These are the activations of a small neural network, seen along a few directions. Each row is one input.
In each table, some parts of the input vary, and every possible input appears once, in random order.
Descriptions start from the smaller parts, as in this example, which fits no table here: one of 5 places around a ring, together with either a single point or (one of 2 separate values, together with one of 4 places along a line) or one of 11 places around a ring.
Shared parts are said once, and a part with two or three values counts as separate values.
(in the rows, 128 means zero)

Other details of the inputs shift rows strongly along two fixed directions, in all tables alike. That doesn't count.

Table:
row 1: [158 119 136 163 164  93 105 108 122 102 131 144]
row 2: [ 93  94 122  67 102 172 150 129 139 146 127  96]
row 3: [157 111 138 165 181  95 129 110 133 119 132 139]
row 4: [ 85 119 116  70  91 168 166 117 130 122 117  92]
row 5: [124 117 121 115 106 131 148 127 141 139 129 107]
row 6: [158 119 138 158 151 105 154 104 147 118 136 126]
row 7: [130 108 140 129 123 143 134 115 134 127 132 118]
row 8: [111 127 141 100 115 161 149 126 126 122 116 100]
row 9: [136 125 143 129 122 142 130 123 127 122 119 113]
row 10: [ 76 127 132  61  86 195 148 151 127 148 112  88]
row 11: [126 130 115 126 106 124 134 114 126 114 121 122]
row 12: [121 102 122 108 133 130 133 125 132 142 128 107]
row 13: [ 66 203 111 118  82 159  37 223 119 193 138 196]
row 14: [104 138 133  96 107 162 144 135 124 125 114 101]
row 15: [121 108 129 106 123 143 129 119 133 120 130 123]
row 16: [137 139 143 145 135 134 130 135 133 140 125 125]
row 17: [ 81 213 117 153  83 149  37 224 124 208 143 194]
row 18: [163 132 134 153 133 105 139 122 136 128 123 117]
row 19: [140 121 132 136 150 112 135 105 132  98 132 140]
row 20: [118 121 131 118 109 148 129 121 129 121 129 117]
row 21: [117 103 120  92 115 140 148 124 143 137 132 107]
row 22: [120 121 113 109 122 111 124 120 115 117 118 120]
row 23: [157 138 133 173 137 104 112 109 129 103 135 146]
row 24: [147 102 144 140 161 119 142 102 138 110 134 137]
row 25: [130 107 127 118 116 135 153 116 144 132 130 103]
row 26: [167 124 114 160 157 109 140 120  89  98 154 164]
row 27: [145 133 127 146 146  95 133 128 142 131 138 146]
row 28: [134 127 121 127 137 104 140 107 128 102 125 139]
row 29: [145 112 131 133 152 109 151 111 146 121 135 130]
row 30: [115 109 130 111 109 155 141 125 138 142 130 107]
row 31: [ 57 183 104  71  44 186  89 199 111 179 109 123]
row 32: [140 109 128 134 162 103 145 116 137 127 129 121]
row 33: [167 148 117 195 144 111 125 136  89 111 153 174]
row 34: [ 81 113 124  72  81 186 138 138 131 143 124  97]
row 35: [163 126 141 178 184  84 111 108 123  97 131 156]
row 36: [170 131 133 161 140  96 141  96 122  93 112 120]
row 37: [117 123 120 114 142 113 133 118 117 112 119 126]
row 38: [131 103 136 119 132 137 129 116 135 124 133 128]
row 39: [104 119 133 102 113 163 144 125 134 128 128 112]
row 40: [150 130 132 162 173  88 114 113 121 100 129 150]
row 41: [155 130 143 158 137 122 124 125 132 132 126 125]
row 42: [155 104 140 155 163 104 115 111 127 116 131 137]
row 43: [144 117 130 148 167 102 128 121 133 131 131 134]
row 44: [147 120 127 148 154  97 111 111 120 103 128 136]
row 45: [131 218 127 186 115 109  51 205 126 184 135 191]
row 46: [109 111 120  93 109 150 132 135 139 149 132 115]
row 47: [138 126 122 138 119 119 134 103 128 105 125 124]
row 48: [121 121 126 116 134 134 135 130 141 142 134 131]
row 49: [115 120 130 115 119 148 149 126 141 144 131 112]
row 50: [ 93 100 111  64 103 146 151 139 132 152 122  86]
row 51: [148 125 132 149 139 105 154 113 144 125 134 124]
row 52: [155 144 136 154 140 106 142 129 137 132 124 124]
row 53: [136 134 134 146 136 123 134 109 132 105 132 133]
row 54: [ 94 120 115  78 109 146 148 122 128 119 121 117]
row 55: [165 115 145 180 187  88 115 110 128 110 133 155]
row 56: [114  87 126  94 131 144 145 118 132 136 124  96]
row 57: [ 94 199 114 143  89 135  27 205 116 175 142 199]
row 58: [139 126 151 138 140 139 138 122 130 126 123 119]
row 59: [169 139 141 175 144 106 117 124 134 132 128 134]
row 60: [178 124 157 180 158 106 123 106 130 111 128 135]
row 61: [104 109 124  95 122 147 119 134 123 132 123 113]
row 62: [113  93 118  87 126 136 152 121 136 139 124  91]
row 63: [138  96 109 110 152 131 165 115  81 107 141 118]
row 64: [ 92 113 110  74 104 142 130 129 115 127 115 104]
row 65: [144 125 136 158 169 103 111 123 125 113 130 149]
row 66: [140 109 147 141 145 133 148 104 137 116 133 122]
row 67: [115 119 116  99 108 129 135 138 140 145 133 118]
row 68: [175 131 152 177 153 103 124 102 125  97 125 132]
row 69: [116 131 130  99 113 148 160 116 123 113 108  95]
row 70: [139 125 141 145 141 127 138 105 133 106 132 130]
row 71: [ 81 106 108  40  74 217 198 151  88 137 116  67]
row 72: [ 78 204  99 122  69 135  35 208 111 179 134 191]
row 73: [130 204 127 191 133 100  32 184 120 153 146 222]
row 74: [147 119 129 141 141 108 122 104 130  99 134 139]
row 75: [110 128 115 108 132 113 132 126 116 119 117 126]
row 76: [101 131 115  96 100 146 153 119 128 120 118 109]
row 77: [128 107 133 119 144 135 146 115 141 129 133 125]
row 78: [104 134 122  85 100 154 162 125 122 122 104  91]
row 79: [117 117 126 114 106 149 136 130 139 147 131 110]
row 80: [120 225 127 184 108 120  38 215 122 196 136 196]
row 81: [149 128 119 143 133  93 121 107 125 102 128 145]
row 82: [179 128 141 173 151  97 136 110 138 118 126 124]
row 83: [123 121 121 117 142 109 141 134 133 141 128 120]
row 84: [146 132 138 141 128 127 132 114 124 107 119 115]
Description of these inputs: one of 4 places along a line, together with either a single point or (one of 2 separate values, together with one of 10 places along a line).
Changing only the place on the line of 4 turns row 65 into row 10. The same change can be made to row 32. Which row results?
Answer: row 45
Changing only the place on the line of 4 turns row 61 into row 34. The same change can be made to row 75. Which row results?
Answer: row 76
Changing only the place on the line of 4 turns row 77 into row 3. The same change can be made to row 21. Which row results?
Answer: row 62
Which other rows does row 83 become when the choice among 2 separate values takes its other values? List them by row number.
Answer: row 50
Start at row 36 and move only the place on the line of 10, one step at a time. The first step leads to row 31. Which rows follow, in order?
Answer: row 84, row 68, row 9, row 60, row 41, row 59, row 82, row 18
Which other rows does row 26 become when the place on the line of 4 takes its other values? List them by row number.
Answer: row 33, row 63, row 71
Which other rows does row 74 become when the choice among 2 separate values takes its other values? List them by row number.
Answer: row 19
Start at row 12 and move only the place on the line of 4, one step at a time. The first step leads to row 46. Which rows follow, in order?
Answer: row 79, row 59
